Each row below holds a small network's activations on one input, seen along a few directions.
In each table, some parts of the input vary, and every possible input appears once, in random order.
A made-up example of a description, with smaller parts first: one of 5 places around a ring, together with either a single point or one of 11 places around a ring or (one of 2 separate values, together with one of 6 places along a line).
Shared parts are said once, and a part with two or three values counts as separate values.
In the rows, 128 means zero.

A family of inputs:
x1: [125 131 102 122 134 152 131 105 121 113 165]
x2: [ 60  85 180 120 164 119 100 248 144 156 119]
x3: [148 145 121 127  99 114 132 120 133 133 110]
x4: [149 132 114 132 109 114 141 122 135 120 114]
x5: [130 115 122 148 134 115 151  90 140 126 112]
x6: [ 67  61 165 159 158 123 111 224 138 198  85]
x7: [147 167 137 123 116 141 112 118 112 132 129]
x8: [132 121 111 136 124 108 151 109 142 114 132]
x9: [143 144 133 116 125 118 136 119 134 107 118]
x10: [ 58  80 145 128 148 178  78 243 116 171 159]
x11: [147 138 131 139 109 120 132 102 130 146  90]
x12: [126 132 129 120 140 113 145 106 141 100 136]
x13: [119 124  99 121 138 143 131 101 113 108 170]
x14: [148 156 125 133  93 113 135 126 125 138 108]
x15: [147 126 124 144 119 120 141 103 132 133  94]
x16: [147 122 116 131 115 111 150 114 138 119 126]
x17: [143 142 104 118 119 158 121 118 115 120 147]
x18: [146 115 127 143 125 118 150  95 136 131 106]
x19: [125 114 108 135 128  99 151 105 134 109 136]
x20: [142 156 140 111 114 118 126 117 132 120 115]
x21: [119 125 127 118 143 104 146 102 133  95 140]
x22: [ 66  83 173 132 172 153  74 239 126 162 143]
x23: [ 70  70 150 142 143 113 110 251 144 178 112]
x24: [147 156 133 117 122 141 108 112 120 127 131]
x25: [141 132 107 117 126 155 130 110 118 118 159]
x26: [141 133 135 115 131 115 144 111 137 105 130]
x27: [147 149 135 144 103 120 136 108 122 150  89]
x28: [141 155 111 113 109 159 111 116 113 133 143]
x29: [142 167 145 116 108 118 130 123 124 125 113]
x30: [124 108 119 147 137 106 151  86 132 122 116]
x31: [124 125 120 125 152 126 128  97 120 101 157]
x32: [131 132 122 126 148 135 128 101 128 106 153]
x33: [148 143 125 122 133 141 118 114 122 113 135]
x34: [147 133 128 122 139 138 127 107 125 112 147]
x35: [141 166 116 119 103 159 115 121 105 138 141]
The inputs of x27 and x7 match in every part but one. If x15 is changed in the same way as x27 into x7, which row does it become?
> x33
Describe the family of inputs behind these rows.
> one of 5 places along a line, together with either a single point or one of 6 places along a line
A walk changes only the place on the line of 6. It starts at x19 and steps to x8. List the rest of the walk in order.
> x16, x4, x3, x14
Change only the place on the line of 5 in x16. List by row number the other rows that result.
> x18, x25, x26, x34

A family of inputs:
x36: [ 84  42 163 157 187 121 119 199 142 132 103]
x37: [189 223 112  73  79 191  79 114 112  84 165]
x38: [ 74  46 190 144 188 107 133 195 171 126 131]
x39: [100  86 147 154 136  28 200 141 196 109  82]
x40: [163 176 161 110  56  77 122 166 138 172  28]
x41: [164 152 148 153  64  72 156 160 124 183  59]
x42: [147 108  78  98 171 144 145  82 115  47 199]
x43: [136 132 177 148 131 152  92 219 113 201  98]
x44: [126  84 105 174  99  51 157 131 164 155  68]
x45: [ 66 127 109 110 133 202 102 169  99 157 176]
x46: [127 106 121 145  72  95 179 137 151 178  48]
x47: [ 99  83 154 139 139 175 114 197 135 197  91]
x48: [101 177 132 124 122 181  80 191  80 160 182]
x49: [138 136 130 131 169  66 193  20 162  75 123]
x50: [136 111 106  80 177 125 160  80 143  48 225]
x51: [100  56 144 167 162 130  93 187 145 174 113]
x52: [ 51  77 120 117 185 143 107 167  99  97 191]
x53: [111  79 121 166 132  40 185 144 165 114  56]
x54: [162 151  72  97 104 206 136  83 114  98 187]
x55: [ 41  79 148 100 187 126 121 163 127  95 218]
x56: [164 133  95 162 123  96 148  10 134 115 111]
x57: [150 129 107 147 162  82 178  21 133  77  98]
x58: [165 155 111 137  92 142 170  15 122 132  91]
x59: [194 198  99 113  91 186 114 108  94  99 193]
x60: [133 154 189 105 121 157  58 225 130 191  70]
x61: [196 223 153 108  70 125 113  46 110 119  71]
x62: [ 67  96 101 133 158 155  81 156 104 138 199]
x63: [ 97 201 144  82 111 186  46 198  97 147 155]
x64: [199 199 140 150  80 121 147  41  97 134 101]
x65: [161 121  62 118 136 158 116  73 121  84 208]
The inputs of x51 and x36 match in every part but one. If x65 is changed in the same way as x51 into x36, which row does it become?
> x42
Describe the family of inputs behind these rows.
> one of 5 places around a ring, together with one of 6 places along a line
A walk changes only the place on the line of 6. It starts at x61 and steps to x64. List the rest of the walk in order.
> x58, x56, x57, x49

A family of inputs:
x66: [110  68 175 123 217 145  89 215 125 132 148]
x67: [120 146 110  99 123 167 139  48  89  77 152]
x68: [158 115  79 130 122 100 182  97 178  59 144]
x69: [229 170  93 122 103 149 121  89  97 120 118]
x70: [119 119 110 103 117  97 163  33 139 113  80]
x71: [105  66 119 140 145 186 134 205 113 192 145]
x72: [204 174  96 130  78 161  92  80  86 105 142]
x73: [146 208 130 107 126 161 112  49 115 115 187]
x74: [183 174 148 124 117 151 161  57 169 108 103]
x75: [198 178 153 101 132 159 161  64 125 115 145]
x76: [ 93  63 172 145 201 137  88 204 168 124 102]
x77: [174 118  84 107 138 107 183 106 135  65 188]
x78: [ 59 170 142  89 119 146  70 234 114 152 165]
x79: [ 92 174  84  97 142 158 118  41  91  91 170]
x80: [ 89  61 115 164 130 177 134 196 156 184 100]
x81: [173 155 156 112 101 102 157  41 164 137  97]
x82: [ 85  74 179 129 193 160  61 206 115 122 170]
x83: [ 79 140 184 146 105  62 135 229 126 173  66]
x84: [ 94 135 161 104 110 131 117 241 164 143  78]
x85: [174 181 156 108 107 171 133  55 114 101 169]
x86: [148  97  88 118 107  52 178  81 173  90 137]
x87: [ 81  71 123 147 121 199 106 198 103 180 169]
x88: [176 201  71 128  97 151  72  73  88 119 161]
x89: [ 73  68 139 204 126 108 150 186 120 214  88]
x90: [128 138 101 114 132 146 167  49 144  82  86]
x91: [ 85 116 170  94  95  83 114 225 158 173  70]
x92: [204 147  97 134  72  92 117  66 136 142  70]
x93: [149 123  88 114 113 122 154  95 124  54 209]
x94: [214 166  88 145  87 141 120  81 141 112  76]
x95: [ 59 102 153 128 212 151  41 197 117 137 190]
x96: [ 77  71 194 188 196  69 106 193 131 154  90]
x97: [121 152  63 112 131 113 132  88 126  70 226]
x98: [ 86 143 169  89 101 155  90 242 111 138 146]
x99: [ 80  42 124 153 115 129 130 181 151 214  92]
x100: [144 142 106  91 148 154 168  57 100  90 129]
x101: [167 182 171 164 113  81 176  48 131 138  92]
x102: [ 54  99  97 145 140 190  87 189 105 194 189]
x103: [110 139 165  82 126 141 118 250 121 150 122]
x104: [142 125 103 169 119  32 197  88 141  91 132]
x105: [112 146 125 155 129  77 182  40 106 114  75]
x106: [198 174 112 185  84  72 135  72 104 142  66]
x107: [ 83  45 180 135 185  90  85 189 163 154  94]
Describe the family of inputs behind these rows.
> one of 6 places along a line, together with either one of 3 separate values or one of 4 places along a line
The inputs of x98 and x91 match in every part but the place on the line of 6. If x72 is changed in the same way as x98 into x91, which row does it become?
> x92
Change only the choice among 3 separate values in x76. List by row number the other rows that result.
> x80, x84
